A small network was shown many inputs. Here are its activations along a few directions, one row for each input.
Each table varies a few parts of the input and shows all the possible inputs, shuffled.
A made-up example of a description, with smaller parts first: one of 5 places around a ring, together with either a single point or one of 11 places along a line or (one of 3 separate values, together with one of 6 places along a line).
Shared parts are said once, and a part with two or three values counts as separate values.

Other details of the inputs vary at random and push rows far along three fixed directions, the same in every table; ignore that.

Table:
x1: [ -8.0 -16.6  18.3  -0.9 -15.2   1.3  22.3 -42.0   4.5 -10.6  -2.5]
x2: [ -0.3  -9.5 -16.6   3.0   8.8   9.2 -18.6   2.5   0.2  -3.6   4.2]
x3: [ -3.5  -6.8 -11.2   6.8  20.8   6.3  -6.8  -3.3   7.8   6.6  -1.6]
x4: [ 5.6 -5.4 -9.7 -0.1 19.9 -3.5 -4.4 -9.8 -2.1 11.9 12.1]
x5: [  6.6   2.1 -12.1   2.8  15.2 -13.9  -7.1  -4.9   8.5   6.1   7.5]
x6: [ -1.7  31.8  16.6  -9.7  -5.6   9.3   9.6  18.4 -10.1  18.5  -5.9]
x7: [ -6.9  -2.6   1.9 -11.0 -24.6  -3.1   8.4 -31.3  -2.2 -18.5 -12.9]
x8: [  8.9 -14.4  -8.7   1.1   8.1   2.7 -16.6  -1.3  -3.2   2.4  15.2]
x9: [  4.6  -1.3 -15.8  -1.6  16.8  -7.4  -8.3  -2.3   2.7   5.5  -5.9]
x10: [ -2.9  -0.6 -18.5   1.7  20.6   3.7  -5.1  -5.6   1.3   5.9   1.1]
x11: [ -0.4  -2.9 -12.3  -5.5  17.1 -12.6  -6.1  -1.8   8.1   6.7   5.3]
x12: [  7.2   2.7 -13.8  -2.0  18.3  -4.5 -10.4   3.7 -10.3 -11.5  -3.1]
x13: [ 4.0 -7.5 -9.3  3.3 16.8 -4.6 -9.0  0.8  9.1  6.6 -8.0]
x14: [  9.1  -5.3 -11.1   3.7   4.1  -9.1 -19.1   3.0   7.9  -4.7  11.3]
x15: [-16.4  -8.4  18.5  -7.2 -23.1  14.8   4.9 -37.4   8.4 -21.7 -11.9]
x16: [-12.1 -14.3  18.2  -8.3 -23.5  -4.0  10.7 -25.0  13.3 -19.9  -5.2]
x17: [  7.3  -8.7 -14.7   0.0   4.7  -2.3 -18.8   5.8   1.8  -2.7  -2.2]
x18: [-2.4 25.5 22.8 -4.9 -5.5 11.6  8.5 21.1 -3.9 19.6 -8.7]
x19: [  6.9  -3.2  -5.7   7.3  15.8 -10.8  -9.3  -2.6  15.4   6.4   4.4]
x20: [-16.9   0.1   3.5 -12.7 -22.7   9.6   6.2 -40.0  -2.8 -19.2  -7.6]
x21: [  1.1  -4.4 -17.2  -6.3   9.5 -12.5 -11.6   1.4   2.4   1.0   9.4]
x22: [ -7.1  -1.9   9.7  -5.3  -9.7  -3.1  26.5 -30.7  -5.6 -29.7 -17.7]
x23: [ -7.2  26.8  23.5   1.2  -0.5  10.0   4.0  22.2  -8.5  11.2 -10.1]
x24: [ -6.0  25.1  16.5  -3.6 -18.7  11.8   2.1  14.8 -19.0  26.4  15.2]
x25: [ 13.9  -6.2 -11.9  -6.1  12.2   0.8 -13.7   6.6  -0.2  -7.6  -2.2]
x26: [ -3.7  24.5  19.1   0.0 -13.7  12.4  -2.8  27.8 -15.7   1.4  -3.6]
x27: [ -0.8  -2.4   5.4 -15.0 -20.4  -0.6  20.1 -30.1  -5.6 -24.8 -12.7]
x28: [-0.6 -8.9 -6.0 -0.6 17.6 -9.7 -7.4  1.6 14.4  7.2  2.6]
x29: [ -5.0  16.8  30.7   4.3 -20.2  16.7   3.8  20.5  -9.7  25.1  11.6]
x30: [-10.9  22.9  19.8  -7.6 -23.3   6.5  -8.0  26.0  -3.4  16.1   8.4]
x31: [  9.4  -6.8  -4.0   6.6   9.3  -8.2 -16.3   2.5  14.2  -0.8   7.5]
x32: [ -4.5  22.4  25.6   2.4  -8.6  12.5   0.4  27.9 -10.1   4.2  -6.4]
x33: [  7.7   1.2 -16.6   1.1   7.3 -13.2 -12.9  -2.0   3.1   0.2  11.3]
x34: [13.0 -8.7 -5.0 -3.1 17.0  1.0 -9.8  7.1  5.6 -4.4 -5.1]
x35: [ 12.0 -54.8 -29.9  66.1 -24.5 -17.1  94.4  56.6 -16.3  -9.3   6.2]
Each input here is: one of 5 places around a ring, together with either one of 2 separate values or one of 5 places along a line.
- The inputs of x28 and x11 match in every part but the place on the ring of 5. If x23 is changed in the same way as x28 into x11, which row does it become? => x22
- Which other rows does x3 become when the choice among 2 separate values takes its other values? List them by row number. => x1
- Start at x13 and move only the place on the ring of 5, one step at a time. The first step leads to x35. Which rows follow, in order? => x17, x7, x9
- Which other rows does x6 become when the place on the ring of 5 takes its other values? List them by row number. => x18, x25, x27, x34
- Which other rows does x20 become when the choice among 2 separate values takes its other values? List them by row number. => x24

Table:
x36: [ 1.0  8.4 -9.9 -4.5 13.6 -6.0 -6.1  0.8 -2.0 13.6  6.5]
x37: [ -8.2  -2.1  -8.2   1.0  -1.4   8.7 -25.9  -1.2   5.3   4.5   7.3]
x38: [-12.1 -13.9  10.5  -0.7 -20.6   0.0  28.9 -39.5  -3.5 -19.3  -3.9]
x39: [ -2.4  -8.3   3.1 -10.8 -28.4  -1.3  25.1 -27.8  -9.1 -36.2 -12.5]
x40: [  1.8   0.3  -7.8  -2.2  15.7  -2.8  -2.4   7.0   6.2   4.6 -13.6]
x41: [ 12.5  -1.7  -4.2  -3.2   3.1  -3.6 -15.2  -0.8  11.0  11.0   6.6]
x42: [ -0.2  -4.3  -1.9   0.9  16.2   6.2  -8.2   2.2   4.7   1.7 -12.9]
x43: [  1.1   4.6   2.8   2.7  19.0   3.6 -11.8   0.2   5.3  -3.3 -11.1]
x44: [-0.9  0.7 -3.6 -1.2 20.5  9.0 -7.5 -7.8  1.8 14.7  9.3]
x45: [  0.2 -21.9  15.6   2.4 -31.7   2.8  21.9 -35.1   8.1 -18.7  -3.4]
x46: [ 21.0 -45.2 -48.1  54.2   1.7 -19.0  79.2  76.9 -27.1   4.0  11.9]
x47: [-35.7  71.7  53.1  -0.8 -74.9  29.6  18.2  52.5 -19.8  49.4   7.2]
x48: [  3.0  -3.1   2.3  -3.5   9.7 -11.4 -14.6   8.9  13.8   9.5   8.4]
x49: [  1.5   5.0 -11.7  -3.0  19.7   0.2  -0.9  -0.6   2.5  18.4   9.9]
x50: [  2.6   6.4  -3.9  -4.1   5.9  -8.6 -15.0   7.3   7.2   2.9   9.7]
x51: [ -9.4 -16.2  14.7   1.1 -28.0  -2.6  21.5 -30.7   5.1 -29.7  -0.4]
x52: [ -9.7 -24.4  22.8   0.9 -26.3  -5.1  22.0 -29.9  10.6 -22.6  -2.6]
x53: [  7.5   2.6  -6.0  -7.3   9.8   9.3 -19.5   5.2  -9.9  -9.0   0.0]
x54: [  1.7   5.5  -0.3  -1.1   9.8  -3.0 -20.3  -6.8  -4.8   8.1   4.6]
x55: [  5.0  -6.4  -4.3  -6.5  11.9   7.6 -14.4   7.6  -6.2   0.6  -4.6]
x56: [  5.6   8.0  -0.1  -3.0  14.6   5.3 -18.5   3.3  -2.2  -9.1  -3.9]
x57: [  3.9  10.4  -6.4  -3.4   7.8 -11.5 -14.4  -2.2  -3.9  11.1   4.3]
x58: [  7.5  13.5  -5.5  -7.0  14.0  -3.0 -14.9   6.2  -0.2  -5.7  -5.1]
x59: [  2.8  10.4  -3.1  -0.9  18.6  -4.5  -7.2   4.3   7.2  -0.3 -11.7]
- The inputs of x43 and x59 match in every part but one. If x51 is changed in the same way as x43 into x59, which row does it become? => x50
- What is each input in this table made of? => one of 2 separate values, together with either a single point or one of 5 places around a ring or one of 6 places along a line
- Which other rows does x41 become when the choice among 2 separate values takes its other values? List them by row number. => x45
